Each row below is a small network's average activation on inputs in which a field has the value named, seen along a few directions.
Related values have similar rows: they may be neighbours, one step apart, or belong to one group.
In the rows, zero is written as 500.
Strong random noise was added to every row along 5 fixed directions; ignore it. To show where, here is one row again and again, with new noise each time:
[517 467 362 608 523 485 378 391 601 391 485 440 455 468 419 499 515]
[410 518 470 494 557 561 428 420 516 472 556 475 416 477 415 423 588]
[554 379 463 508 735 549 483 527 412 435 540 534 470 470 446 464 496]
[503 469 461 751 591 399 525 480 507 581 434 448 561 565 496 626 508]
[383 559 572 734 627 392 641 545 444 750 460 452 604 613 507 644 595]
[533 432 618 644 503 508 506 366 467 562 488 495 438 548 612 518 454]
[375 544 571 714 401 483 467 339 515 636 474 443 434 597 540 529 555]


ZUT, 12 values:
feno: [273 598 527 340 381 583 564 642 439 574 526 508 551 532 483 436 568]
lekug: [523 342 400 560 634 484 482 663 376 364 548 554 499 582 487 570 385]
budeb: [486 369 442 508 583 584 397 530 396 473 461 512 484 528 382 397 447]
suse: [642 533 504 477 382 445 434 590 535 543 413 500 556 582 564 598 392]
tevu: [710 353 638 243 523 703 533 497 354 446 569 561 354 401 516 310 488]
pidil: [128 702 318 608 167 466 377 496 602 549 489 510 459 616 379 446 643]
zatev: [718 548 570 244 346 560 400 330 633 240 590 515 392 320 499 428 513]
nepob: [505 607 436 494 249 556 415 343 633 469 424 437 530 405 548 449 478]
pog: [700 560 586 581 327 325 647 522 567 628 415 469 518 604 669 645 403]
vur: [499 479 574 441 482 453 525 598 479 502 457 470 568 498 567 558 369]
mef: [497 326 488 559 674 504 595 661 244 501 507 697 533 501 529 534 462]
bil: [165 577 592 467 545 639 442 420 328 663 595 596 364 617 471 324 666]
Each value of ZUT is a pair of two hidden parts, and every pair occurs once (4 first parts, 3 second parts).
Q: pog and pidil share the first part; pog and zatev share the second. Which value has the first part of zatev and the second part of pidil?
A: mef
Q: tevu and nepob share the first part; tevu and suse share the second. Which value has the first part of suse and the second part of nepob?
A: feno

RIRIF, 12 values:
bulez: [406 578 839 406 601 525 677 469 298 676 667 566 427 553 614 483 540]
nonup: [430 451 699 599 365 531 535 261 598 573 489 463 490 498 745 520 428]
dito: [272 449 511 529 487 562 518 712 259 656 502 561 465 627 396 442 557]
zovev: [171 533 787 639 498 678 430 372 223 787 554 580 384 749 506 384 640]
bunop: [601 526 747 680 168 350 637 126 668 683 389 476 609 496 843 659 330]
dom: [556 329 419 656 276 522 208 427 496 442 391 477 351 650 567 439 361]
mev: [646 633 637  26 359 634 641 530 728 386 632 492 485 240 571 344 487]
rugep: [868 474 566 267 285 537 464 428 645 312 421 423 433 360 642 471 379]
vini: [603 527 643 778 433 322 612 430 453 742 358 461 628 647 653 717 426]
dep: [128 852 636 601 615 334 854 651 565 857 554 422 694 574 520 675 712]
dod: [549 552 679 601 345 491 644 338 561 583 503 489 414 499 722 578 436]
fafus: [416 602 524 517 344 502 396 393 503 531 513 518 376 573 493 409 615]
Each value of RIRIF is a pair of two hidden parts, and every pair occurs once (4 first parts, 3 second parts).
Q: zovev and dom share the first part; zovev and vini share the second. Which value has the first part of vini and the second part of dom?
A: rugep
Q: dod and mev share the first part; dod and dep share the second. Which value has the first part of dep and the second part of mev?
A: dito
